These are the activations of a small neural network, seen along a few directions. Each row is one input.
In each table, some parts of the input vary, and every possible input appears once, in random order.
A made-up example of a description, with smaller parts first: one of 8 places around a ring, together with either a single point or one of 11 places around a ring or (one of 2 separate values, together with one of 6 places along a line).
Shared parts are said once, and a part with two or three values counts as separate values.
In the rows, 128 means zero.

Other details of the inputs shift rows strongly along three fixed directions, in all tables alike. That doesn't count.

Rows:
row 1: [204 101  81 133 174 117 146 132 106 135 125 125 154]
row 2: [ 70 153 118 163  94  75 147 116 184 113 179 154  59]
row 3: [109 163 134 107 136 125  78 151 108 111  78 139 135]
row 4: [176 120 122 164 114 123 167  92 138 131 158 112 105]
row 5: [141 111 168 132 116 155 128 124 112 145 126 100 172]
row 6: [122 134 150 111 140 153 141 128 140 109 133 100 162]
row 7: [156 147  92 142 182  89  98 131  88 129  93 159 119]
row 8: [ 67 150 140 114 120 124  96 150 104 110 113 132 126]
row 9: [ 76 149 183 110  80 122 102 111 150 126 111 131  75]
row 10: [120 132 119  97 106 151 132  98 133 116 131 107 164]
row 11: [101 117 133 106 118 159 148 135 137 127 155 104 153]
row 12: [120 148 124  96 148 136  70 187 102 140 100 155 144]
row 13: [161  87  89 141 133 116 167 120 146 127 174 121 131]
row 14: [138 103 168  98 121 161 130 101 122 139 116  98 131]
row 15: [197  95  87 136 183 126 152 143 120 143 144 124 150]
row 16: [105 134 111  96 132 138  72 176  90 140 111 154 142]
row 17: [141 117 140 102 122 157 126 150 160 115 142 119 158]
row 18: [123 114 119  95 106 158 128 135 144 130 156 118 160]
row 19: [125 129 155 110 142 155 134 123 143 102 136 108 163]
row 20: [182 115 100 144 165 110 158 102 127 115 128 116 142]
row 21: [121 123 109 155 120 102 182  82 171 110 185 114 106]
row 22: [116 130 141 183 113 103 122 117 169 139 129 154  71]
row 23: [ 62 155 135 108 109 130 104 161 126 132 131 139 114]
row 24: [136 107 162  97 121 162 138 105 119 147 113  88 132]
row 25: [105 127 134 104 122 154 135 108 130 115 151 108 163]
row 26: [ 72 152 122 170 102  68 139 107 171  93 162 147  61]
row 27: [120 117 119  94 101 157 135 141 150 131 155 111 154]
row 28: [127 121 118  93  89 147 129 118 143 117 143 118 161]
row 29: [103 161 165 128  78 134  93 142 116 119 110 132 101]
row 30: [137 101 159 134 121 179 128 130 144 145 114 102 149]
row 31: [ 92 151 168 140  99 124  99 155 106 149 101 119 128]
row 32: [154 151  87 140 181  88 100 131  88 134  94 158 117]
row 33: [155 113 114 153 163 115 175 123 153 127 165 121 123]
row 34: [115 151 118 156 154  85 127 141 144 126 145 162  87]
row 35: [ 81 143 117 161 109  80 141 120 168 114 172 157  68]
row 36: [ 83 172 149 112 137 124  92 158 122 115 104 137 122]
row 37: [156 123  94 144 174  94 107 173 104 138 116 159 112]
row 38: [121 134 158 108 136 154 134 116 150 101 142 113 162]
row 39: [188 122  77 127 198 100  85 160  60 145  90 169 142]
row 40: [112 160 119 159 156  77 121 126 137 113 134 157  88]
row 41: [115 113 162 124 111 171 171 115 122 137 101 112 141]
row 42: [122 139  85 149 139  80 118 122 100 120 110 144 101]
row 43: [171  99  82 135 128 110 153 100 134 121 158 134 137]
row 44: [113 146  90 152 128  78 116 114 120 113 118 149  90]
row 45: [112 164 125 105 144 127  82 160  93 123  70 131 141]
row 46: [190 125  69 123 202 101  88 171  50 157  83 161 141]
row 47: [160 125 152 112 112 173 116 112 105 132 130 118 155]
row 48: [180 121 121 157 119 125 157  84 134 135 162 126 111]
row 49: [183  96  70 128 143 115 155 111 115 137 149 125 145]
row 50: [133 145 137 101 115 148 137 112 156 110 121 102 156]
row 51: [ 86 159 172 138  86 120 102 147 124 148 111 124 120]
row 52: [139 124  78 141 137  84 104 143  98 126 117 160 107]
row 53: [206 103  83 126 174 120 140 121 109 136 133 135 160]
row 54: [141 100 163 132 125 179 117 121 142 142 118 120 153]
row 55: [147 137 153 115  93 167 132 113 128 134 137 106 138]
row 56: [177  79 129 176 152 137 153 109 140 147 133 119 123]
row 57: [ 97 158 108  96 126 129  82 145  84 132  84 133 138]
row 58: [167 123  89 136 188 102  96 167  94 145 117 168 124]
row 59: [124 128 122  99 110 152 128  99 130 111 128 110 165]
row 60: [156 123 155 117 105 172 121 115 113 126 130 109 150]
row 61: [126 102 112 155 124 108 187 103 168 116 190 119 109]
row 62: [ 82 154 160 158  70  71 145  81 196 121 148 139  21]
row 63: [119 115 155 120 117 177 173 117 119 145 100 107 147]
row 64: [ 98 146 133 169 110 101 169 112 143 143 111 151  61]
row 65: [139 106 158 129 122 179 124 128 144 151 116 108 148]
row 66: [ 90 155 172 136  93 123  96 142 117 147 112 130 129]
row 67: [210  93  80 127 197 133 146 144 106 154 142 128 161]
row 68: [133 108 119  96  96 148 132 130 128 112 132 110 166]
row 69: [124 131 149 104 136 161 143 141 151 126 146 111 156]
row 70: [132 116 133 164 114 126 205  77 161 139 141 131  97]
row 71: [175 123  83 134 183  92  94 168  68 137  88 159 130]
row 72: [120 111 161 121 116 177 166 111 124 138 103 115 145]
row 73: [ 84 154 155 115 135 126  96 178 123 119 111 144 120]
row 74: [148 121 137  99 110 149 126 134 153 104 128 116 163]
row 75: [ 68 143 137 111 119 133  95 163 116 124 126 143 121]
row 76: [161 103  80 141 119 105 163 110 140 121 155 121 127]
row 77: [ 96 134 116 101 120 134  77 179 104 131 113 148 133]
row 78: [ 91 158 153 115 147 124  90 163 106 109  98 136 132]
row 79: [110 121 136 104 129 156 132 109 124 112 147 112 165]
row 80: [116 113 121 101  98 156 139 143 151 125 153 106 153]
row 81: [ 99 126 136 110 117 152 144 116 134 111 146  97 156]
row 82: [126 118 140 186 124 107 118 125 158 135 121 150  75]
row 83: [140 108 134 163 124 130 199  80 150 137 136 134 104]
row 84: [159 108 119 153 165 116 169 117 157 120 169 129 124]
row 85: [112 149  84 151 130  78 122 120 114 121 113 141  91]
row 86: [122 126 156 106 134 159 137 133 155 116 151 120 158]
row 87: [ 87 149 178 144  88 117 100 151 116 137 106 123 122]
row 88: [130 106 172 102 110 154 138 102 128 135 117  93 123]
row 89: [137 131 134 176 137  86 116 126 101 154 124 148 108]
row 90: [ 80 152 175 106  84 123 109 119 145 138 106 120  74]
Description of these inputs: one of 6 places around a ring, together with either one of 5 separate values or (one of 2 separate values, together with one of 5 places around a ring).
Changing only the place on the ring of 6 turns row 76 into row 68. The same change can be made to row 6. Which row results?
Answer: row 78
Changing only the place on the ring of 6 turns row 82 into row 65. The same change can be made to row 77. Which row results?
Answer: row 27
Changing only the place on the ring of 6 turns row 24 into row 90. The same change can be made to row 31. Which row results?
Answer: row 51
A walk changes only the place on the ring of 6. It starts at row 8 and steps to row 26. List the rest of the walk in order.
Answer: row 79, row 25, row 21, row 81
Change only the place on the ring of 5 in row 36. List by row number the other rows that result.
Answer: row 46, row 50, row 67, row 69
Change only the place on the ring of 5 in row 17. List by row number the other rows that result.
Answer: row 3, row 19, row 74, row 84
Change only the choice among 2 separate values in row 52. List by row number the other rows that result.
Answer: row 74

Rows:
row 91: [ 87 146 165 102  89 155 114 123 139 117 118 109 145]
row 92: [117 138 124 131 169 116  95 160  74 151  83 156 113]
row 93: [150 116  94 163 146  94 146 108 117 142 142 144  96]
row 94: [173 103 133 125 146 158 152 113 138 130 141 108 160]
row 95: [102 142 134  86  99 154 108 148 132 109 117 119 163]
row 96: [105 142 114 129 142 109  92 151  87 142  94 150 103]
row 97: [110 142 121 134 140 108  87 146  81 140 100 150 110]
row 98: [ 93 153 157  94  82 154 116 125 144 106 115 113 141]
row 99: [155 112 108 107 131 140 154 110 142 112 162 106 164]
row 100: [158 108 121 113 124 145 162  94 141 120 139 105 153]
row 101: [106 129 161 101 114 171 112 147 111 142 110 118 154]
row 102: [ 49 173 135 145  71  82 116 139 187  94 140 154  68]
row 103: [168  99 140 132 128 151 149 111 145 130 150 107 153]
row 104: [145 126 118 170 132  86 152 112 168 123 146 146  79]
row 105: [159 116 105 167 177 102 151 117 106 143 131 142 105]
row 106: [101 149 156  96  86 152 111 125 132 115 111 109 150]
row 107: [159 107 126 123 112 142 155  93 137 121 149 102 152]
row 108: [158 105 125 126 128 148 155 125 167 117 159 113 159]
row 109: [152 107 126 122 137 153 161  95 132 124 145 104 155]
row 110: [101 134 151  88 115 165 110 134 117 125 104 116 155]
row 111: [102 139 147  88  90 158 111 135 128 120 108 111 147]
row 112: [132 137 121 135 150 117  81 168  87 153  94 159 112]
row 113: [131 144 128 139 155 112  82 160  89 146  91 152 117]
row 114: [161 106 119 118 115 148 159  98 135 130 146 106 153]
row 115: [149 105 111 111 144 146 154 112 137 119 165 107 166]
row 116: [161 106  98 164 175 102 148 124 100 154 127 141 104]
row 117: [166 112 102 165 156  97 140 127 130 142 135 143  97]
row 118: [170 110 102 168 187 102 143 119  86 156 123 138 118]
row 119: [120 136 129 139 159 115  88 159  68 152  92 151 116]
row 120: [102 131 147  95 126 167 109 162 118 127 113 121 169]
row 121: [ 99 151 131 179  76  61 167 107 246  86 200 144  49]
row 122: [ 56 171 145 144  94  85 114 150 175 105 145 153  70]
What is each input in this table made of?
Answer: one of 4 places along a line, together with either one of 2 separate values or one of 6 places around a ring
Changing only the place on the line of 4 turns row 95 into row 120. The same change can be made to row 106. Which row results?
Answer: row 118
Change only the place on the line of 4 in row 92. List by row number the other rows that result.
Answer: row 100, row 104, row 110

Rows:
row 123: [157  87  72 102 142 153 164  92  79 142 148  97 189]
row 124: [ 89 141 154  96 162 173  69 199  70 152  87 147 158]
row 125: [107 142 116  68 159 152  61 194  80 125  77 143 170]
row 126: [203  86 108 106 142 165 146 103 109 140 115 102 173]
row 127: [174 106  73 213 203  49 146 133  83 179 113 182  41]
row 128: [ 82 151 148  90 169 150  64 175  68 137  80 138 156]
row 129: [185  69 159 104 154 209 160 106 104 167 138  79 201]
row 130: [195 116  86 117 173 131 133 116  93 126 125 129 163]
row 131: [142 157  93 180 111  49 152  95 180  97 149 151  68]
row 132: [140 127 118 159 155 109 115 118  76 153  94 152  92]
row 133: [ 96 162 145  83 157 151  76 167  60 139  50 137 146]
row 134: [ 27 167 217  88  70 179  86 184 157 113 115 115 143]
row 135: [172  90  44 151 167  87 174  87  73 145 164 124 128]
row 136: [153 100 186  71  47 217 163  69 199 102 161  50 203]
row 137: [159 103 123 141 194 140 134 142  99 158 139 128 148]
row 138: [198 110  60 207 189  37 120 132  93 167 135 181  55]
row 139: [108 139 122 203 133  67 161 124 181 127 165 157  57]
row 140: [132 114 169 122  59 155 150 117 191 115 164  99 139]
row 141: [184  88 132 132 153 170 157  86  92 154 111  95 173]
row 142: [ 89 184 126 133 177  85  48 180  29 144  44 174  94]
row 143: [163  72  89  61 135 198 179  93  89 139 149  72 221]
row 144: [ 95 142 161 130  49 131 124 134 193 113 150 135  97]
row 145: [ 85 147 150 117  75 129 127 157 209 101 153 131 110]
row 146: [101 149 156 123  48 130 120 108 181 101 133 126 100]
row 147: [108 126 118 161 135  90 181 103 185 106 162 134  82]
row 148: [104 150 162 128  51 121 117 112 174 102 128 118 102]
row 149: [129 139 101 188 117  61 146 134 197 113 174 159  69]
row 150: [ 13 172 161  52  33 163  86 139 131 107 120 107 145]
row 151: [143 127  84 127 172 107 106 152 103 120 130 157 134]
row 152: [ 96 145 159 138  51 123 120 135 192 117 139 132 101]
row 153: [133 122 115 139 105 114 167 101 204  88 180 116 134]
row 154: [133 118 156 169  91 114 179  69 170 120 151 105  91]
row 155: [120 165 132  80 143 138  51 177  60 124  65 138 163]
row 156: [ 57 200 172  81  63 128  61 154 153  92  95 133 118]
row 157: [127 135 143 146 105 122 190  71 184 100 165 112 110]
row 158: [141 116 122 127 112 122 167  95 203  91 189 106 138]
row 159: [140 115 126 158 159 121 121 142  85 166 111 154 101]
row 160: [196  88  92 170 185 107 168  88  88 161 113 131 105]
row 161: [135 133 140 152 111 119 189  70 179 106 154 105 121]
row 162: [143 127 126 156 157 107 112 111  80 157  94 139  96]
row 163: [ 57 164 143 156 108  88 129 129 173 101 135 148  79]
row 164: [205  64 130  84 137 208 157 124 122 151 136  85 212]
row 165: [100 132  66 166  95  59 175  82 148 114 181 148  61]
row 166: [132 126 115 163 105  98 160 125 207 106 192 143  94]
row 167: [ 92 142 164 112 135 161  64 182  62 169  60 144 139]
row 168: [113 128 126 174 138  83 174 102 171 105 171 131  87]
row 169: [135 150  61 174 195  32  81 171  79 128 112 192  70]
row 170: [127 123 114 148 182 114 124 166 105 153 115 154 107]
row 171: [196  77 128  95 158 193 150 140 127 133 165  86 222]
row 172: [204  94 113  72 154 188 159 106 118 121 127  83 218]
row 173: [167  92 137 150 163 143 144 128  87 167 124 121 138]
row 174: [ 43 182 179  91  69 139  55 193 169 107 119 142 118]
row 175: [ 17 172 199  70  73 180  89 162 156  94 111 121 147]
row 176: [ 89 187 126 127 180  88  41 174  33 149  44 175  92]
row 177: [212  77 124  93 134 199 147  93 106 139 121  79 220]
What is each input in this table made of?
Answer: one of 5 separate values, together with either a single point or (one of 2 separate values, together with one of 5 places around a ring)
Changing only the choice among 5 separate values turns row 177 into row 146. The same change can be made to row 123. Which row results?
Answer: row 165
Changing only the choice among 5 separate values turns row 130 into row 156. The same change can be made to row 151. Which row results?
Answer: row 158
Change only the choice among 5 separate values in row 176. List by row number the other rows that result.
Answer: row 133, row 142, row 157, row 161
List by row number the other rows that have the choice among 5 separate values in common with row 154.
Answer: row 134, row 135, row 140, row 142, row 148, row 155, row 168, row 169, row 171, row 173
Change only the choice among 2 separate values in row 145. List by row number the other rows that result.
Answer: row 170

Rows:
row 178: [187  86 136 124 148 171 176  96 128 138 154  86 185]
row 179: [206  91  78 187 186  82 163 105 100 161 145 144  97]
row 180: [ 98 148 128  77 140 152  77 156  61 135  77 131 156]
row 181: [187  81 119 112 133 167 172  88 128 134 155  86 181]
row 182: [ 88 146 155 111  77 137 131 149 211  90 174 122 134]
row 183: [ 92 148 162 115  60 137 131 105 184  97 141 111 121]
row 184: [111 150 123  78 131 151  72 154  68 130  71 134 159]
row 185: [104 147 123  77 126 149  74 161  65 137  73 133 152]
row 186: [199  94  83 188 199  84 168  98  99 158 151 142  99]
row 187: [ 79 155 126  91  73 128 131 137 203  77 167 120 138]
row 188: [119 149  96 170 180  72  69 172  41 169  73 188  71]
row 189: [ 94 142 186 129  72 148 138 119 197 110 135 116 110]
row 190: [108 144 112  78 151 145  60 194  90 121 107 143 176]
row 191: [177  95 110 104 140 162 179  84 124 121 149  86 188]
row 192: [ 90 156 108 187 102  49 129 113 149 120 136 166  38]
row 193: [106 147 128 195 116  57 133 132 164 135 130 169  28]
row 194: [180 103  57 171 174  78 170  88  97 142 142 143 102]
row 195: [103 155 131 199 127  55 135 130 162 128 130 166  36]
row 196: [ 82 135 185 133  71 152 147 119 188 119 138 115 110]
row 197: [177  85 124 112 146 169 173  84 125 131 158  86 183]
row 198: [103 137 165 103 153 164  77 173  78 154  76 136 144]
row 199: [104 148 138  92 138 149  70 162  65 136  78 130 161]
row 200: [ 96 146 177 124  63 143 135 113 188 107 141 113 115]
row 201: [181  83 121 115 166 170 163 140 159 123 172 106 190]
What is each input in this table made of?
Answer: one of 4 places along a line, together with either a single point or one of 5 places around a ring
Changing only the place on the line of 4 turns row 193 into row 179. The same change can be made to row 201. Which row results?
Answer: row 182
List by row number the other rows that have the place on the line of 4 in common with row 187.
Answer: row 180, row 184, row 185, row 191, row 194
